These are the activations of a small neural network, seen along a few directions. Each row is one input.
In each table, some parts of the input vary, and every possible input appears once, in random order.
Descriptions start from the smaller parts, as in this example, which fits no table here: one of 4 places along a line, together with either a single point or one of 9 places around a ring or (one of 2 separate values, together with one of 5 places around a ring).
Shared parts are said once, and a part with two or three values counts as separate values.

Other details of the inputs shift rows strongly along two fixed directions, in all tables alike. That doesn't count.

Table:
r1: [-44  52  -5 -29 -21   3  34 -19  31  37  62 -19  -4  22]
r2: [ 21 -37 -12  20   1   5 -22   3  -5 -28 -26  -9  -9  15]
r3: [ 54  -7  89   2  38  24  14  25  29  26 -69 -28  11 -69]
r4: [-15 -52 -55  13 -14 -18 -50 -34 -50 -10  43  26   8  37]
r5: [  7 -24 -15   2  18  -3 -39   9 -30 -31 -22   8 -26  -1]
r6: [-18  41 -11 -15  -7 -16  23  -7  23  32   5 -19  26  10]
r7: [ 14  -7  22 -12   9  13   3  33  12   0 -26   7   9  -6]
r8: [ 24 -50  -2  16   8  18 -29  -4 -15  -1  -4  -5  -8   4]
r9: [ -3 -25 -50  39  -5   9 -36  -1 -28 -33  31  16 -16  34]
r10: [  9   5   6  -9  19 -10   2   5 -10  -4 -30   0 -11 -27]
r11: [-33  48 -18 -28 -15  -6  26 -19  20  75  53 -19  29  11]
r12: [-11 -36 -35   6 -21 -10 -40 -38 -45 -47  43  27 -15  51]
r13: [ 17 -14 -11  36  14  -4 -27   0 -25 -34  -7  25  -1   0]
r14: [ 15 -26  -6  14  10  -4 -36   3 -11 -27 -29   0   2  16]
r15: [-11   3 -30  -8  -1   6  -1   8  -6   1   7 -13 -26   5]
r16: [-33  34   9 -23 -16  11  26 -23  11  21  17   6   6   1]
r17: [-24  31 -13 -11 -16 -21  31 -10  21  27  10 -19  29   1]
r18: [-18  42   8 -25 -22   8  19 -19  33  15  37 -12  -3   1]
r19: [ 39  -2  87   3  33  12  31  19  41 -15 -48 -23 -23 -48]
r20: [-24  38   7  -6 -24 -26  21   1  12  41   9  -1 -10   6]
r21: [ 15 -15  24   4  -2   8 -14 -15 -20 -31 -15  11 -13  -2]
r22: [ 21 -44  -6   5  -1  19 -12  26  -8 -25 -18  15  -9  12]
r23: [-33  35 -24 -23  -8 -20  32  -5   3  27  22 -12   4 -15]
r24: [-22  56  -6   6  -2   7  17  13  24  27  29 -13  14   1]
r25: [  1  -8 -10 -11   0  -3   0  12  -6  -1  -3  23  13  15]
r26: [ 12 -45  -6   4  -2  -9  -8  10 -23 -30 -16  32  11   2]
r27: [ 40   5  64  30  26   5  35  25  22 -13 -55  -6  12 -77]
Each input here is: either a single point or one of 6 places along a line or (one of 4 places along a line, together with one of 5 separate values).
Which other rows does r11 become when the choice among 5 separate values takes its other values? List them by row number.
Answer: r6, r10, r13, r25
A walk changes only the place on the line of 6. It starts at r19 and steps to r1. List the rest of the walk in order.
Answer: r18, r12, r21, r16

Table:
r28: [  0 -44 -61  18  13  11 -60  13 -37 -20  35  14 -11  40]
r29: [ 12   6  28 -39   7 -15  41  37  19  10 -75  -6   6 -31]
r30: [-54  74  -3 -53 -42  -1  70  25  54  34  36   0  24  24]
r31: [-35  -2 -83   9 -19 -31 -28 -10 -41 -69  31  36 -37  55]
r32: [ 60   5 102  12  29  31  33  28  33  -8 -82   0  24 -67]
r33: [ 18  30  38  18  30  -8  24  13   9  -9 -26 -10   1 -64]
r34: [-54 101  -9   1 -17 -26  41 -12  37  54  47 -32  12   4]
r35: [-51  81 -24  -2 -24 -15  58 -27  50  44  54 -53  22  -2]
r36: [ 26 -42  22  15  17   8 -13   8 -13 -32 -16  35  18 -11]
r37: [ 38 -50  24  25  -4   8  -9  -8   2 -38 -22   4  21   7]
r38: [ 37  -8  27  14  14  30  16  25  45  18 -30 -51   5 -23]
r39: [ 24   7  39  -7  13 -21   8  10  15  37 -60 -11  22 -31]
r40: [ 53 -62  41  12  29  -7  -2  22 -29  -5 -86  15   9 -68]
r41: [-18 -54 -83   1 -24 -34 -53 -39 -41  -9  26   9  20  58]
r42: [ 36 -27   7  32  19  15 -42  26   1  -8 -27  -7 -16  10]
r43: [-48  67 -32 -45 -12  17  58  43  53  53  31 -37  -5  28]
r44: [ 16   4   6  41  21  -5 -27  -7 -24 -47 -29  11 -14 -25]
r45: [-18 -45 -84  22 -10  10 -50   9 -50  -6  57  19 -15  50]
r46: [-24 -44 -48  -2 -24   0 -41 -43 -55 -21  67  38 -35  42]
r47: [ 41 -24  27  46  24  -7  -1  12 -27 -41 -44  18 -19 -65]
r48: [ 23  14  68 -15  13  25   9 -17  16  -1 -25 -11 -22 -35]
r49: [-41  49  -5 -20 -29   6  65   3  31  62  57   5  37  -3]
r50: [-38 -31 -45 -30 -30  -6 -39 -28 -42 -55  45  30 -52  71]
r51: [-35  76 -25 -22  -7  26  26  20  41  71  47 -41  17  16]
r52: [-43  67  19 -36 -27   1  29 -34  38  58  59 -26 -11  23]
r53: [ 23 -39  34  -6  17  12 -25 -20 -20 -32  -5  15 -29 -16]
r54: [ 28 -50  35   6   0  13 -20 -39  -3 -39 -12 -14 -28  -1]
r55: [-27 -42 -78  -8  -2 -35 -54 -21 -62  -4  32  33  18  44]
r56: [ 33 -30  33  28   4   2 -21   2  -7 -27 -27  26  12  13]
r57: [ 19  12  31 -14  19  -5  10   9   6  29 -60  -9  28 -42]
What is each input in this table made of?
Answer: one of 5 separate values, together with either a single point or one of 5 places along a line
Changing only the choice among 5 separate values turns r42 into r39. The same change can be made to r45. Which row results?
Answer: r40
A walk changes only the place on the line of 5. It starts at r37 and steps to r56. List the rest of the walk in order.
Answer: r32, r36, r49
Which other rows does r57 become when the choice among 5 separate values takes its other values? List them by row number.
Answer: r32, r44, r48, r51
Which other rows agree with r52 in the choice among 5 separate values? List them by row number.
Answer: r46, r48, r50, r53, r54
